Here are a small network's activations along a few directions, averaged over the inputs that share one value of a field.
Related values have similar rows: they may be neighbours, one step apart, or belong to one group.
In the rows, zero is written as 500.
Random noise pushes rows far along 6 fixed directions. That doesn't count. These rows show it; they differ only by the noise:
[551 339 454 534 635 762 470 505 495 420 400 703 417 433 618 600 633 288]
[476 649 541 597 435 405 510 415 663 515 518 315 288 665 548 533 656 508]
[577 439 507 556 548 568 497 443 604 475 497 535 324 546 646 639 677 390]
[489 642 264 344 635 687 508 613 272 342 399 653 717 335 268 122 408 367]
[657 293 347 630 530 538 487 604 439 527 624 802 719 450 506 612 493 480]
[444 385 480 561 591 447 356 640 396 625 623 433 287 921 698 543 547 771]
[597 465 251 519 495 419 438 701 316 497 614 674 823 519 328 368 456 537]
[406 612 334 561 517 650 495 597 376 424 398 627 722 402 266 260 419 410]


Values of BEKO:
roku: [669 876 421 424 353 236 755 306 721 442 665 380 636 326 410 414 435 568]
gutev: [402 486 477 565 391 462 458 582 351 636 438 446 563 569 445 442 312 652]
sesu: [591 558 563 549 682 664 736 339 646 493 510 583 350 264 652 473 320 506]
nore: [869 419 490 194 425 199 502 527 448 471 653 468 396 377 611 666 654 425]
sikiv: [340 532 551 779 443 671 548 414 629 521 422 550 468 462 479 556 454 434]
dor: [471 462 401 445 364 401 324 749 263 500 459 484 784 427 241 424 499 550]
lopar: [643 511 461 557 351 221 643 415 473 537 756 479 810 428 408 495 287 654]
gidi: [376 598 304 415 529 526 473 648 284 517 561 642 903 421 316 279 336 575]
ladep: [410 380 570 569 547 595 636 363 629 661 562 625 505 502 607 722 447 622]
fen: [574 472 672 399 524 435 606 378 597 580 729 484 406 501 629 523 425 637]
gegup: [399 385 573 462 642 452 488 540 421 510 456 545 412 575 601 448 406 660]
riva: [508 237 609 692 367 514 408 515 616 518 501 547 641 516 596 795 569 384]
kiz: [385 651 633 192 790 732 451 424 426 413 402 312 137 577 599 378 335 574]
dil: [669 383 595 317 570 443 394 558 399 543 652 508 435 635 575 626 478 704]
gesit: [601 532 479 340 455 407 470 518 365 434 426 334 529 494 431 417 572 311]
leri: [539 544 618 407 438 408 626 330 683 448 513 549 523 301 450 444 525 437]
neku: [426 505 525 419 660 627 536 482 519 483 346 472 299 417 558 338 446 500]
The values of BEKO form a line.
Question: A walk along BEKO starts at kiz and steps to its neighbour dil. Put gutev, nore, sikiv, dor, gegup in the order it reaches them.
Answer: dor, nore, gutev, gegup, sikiv
Question: Which values are neighbours of ladep? Give them in the order they are listed.
Answer: gidi
Question: Which values are neighbours of lopar? Give them in the order they are listed.
Answer: riva, gesit

Values of VONE:
zevof: [435 463 588 845 289 248 518 492 646 676 745 396 461 679 547 601 439 733]
detim: [395 538 795 425 466 481 521 316 672 512 498 424 336 486 499 530 509 569]
sot: [607 400 470 505 451 559 497 488 495 469 509 542 577 475 553 549 569 372]
leve: [491 576 463 668 411 631 523 552 473 472 448 588 588 339 335 545 395 414]
fam: [298 505 482 660 434 452 488 548 588 634 554 426 455 710 520 579 535 631]
denur: [546 389 492 575 555 648 643 412 542 361 411 759 537 289 528 543 533 291]
bena: [559 363 409 463 590 792 434 559 383 297 254 653 629 349 437 556 592  75]
gel: [410 609 478 512 540 578 573 480 528 396 409 551 532 389 395 322 418 449]
mez: [527 543 579 573 333 431 430 504 570 491 392 424 424 458 452 661 690 372]
lup: [726 370 415 489 353 144 175 683 465 512 617 247 496 860 531 699 864 481]
nodi: [482 504 438 345 611 403 445 607 266 598 635 396 440 736 624 227 355 741]
nafa: [523 500 520 288 471 204 416 542 423 565 517 271 322 719 587 569 602 592]
lizim: [428 463 422 518 548 429 364 671 507 551 487 470 510 758 513 517 643 582]
vib: [597 481 540 588 388 424 526 446 571 592 492 501 552 348 462 622 498 486]
gudit: [534 569 393 524 491 400 433 552 559 507 507 469 548 581 397 454 591 512]
fesu: [443 601 464 415 509 610 542 382 555 437 432 485 455 458 504 535 672 342]
vozus: [368 520 668 644 387 337 538 463 605 642 578 344 576 572 551 588 301 807]
The values of VONE form a line.
Question: A walk along VONE starts at fesu and steps to its neighbour fam. Put denur, bena, gel, lup, nodi in the order it reaches them.
Answer: gel, denur, nodi, bena, lup
Question: Which values are neighbours of vib? Give them in the order they are listed.
Answer: mez, nafa
Question: Which values are neighbours of detim? Give them in the order they are listed.
Answer: vozus
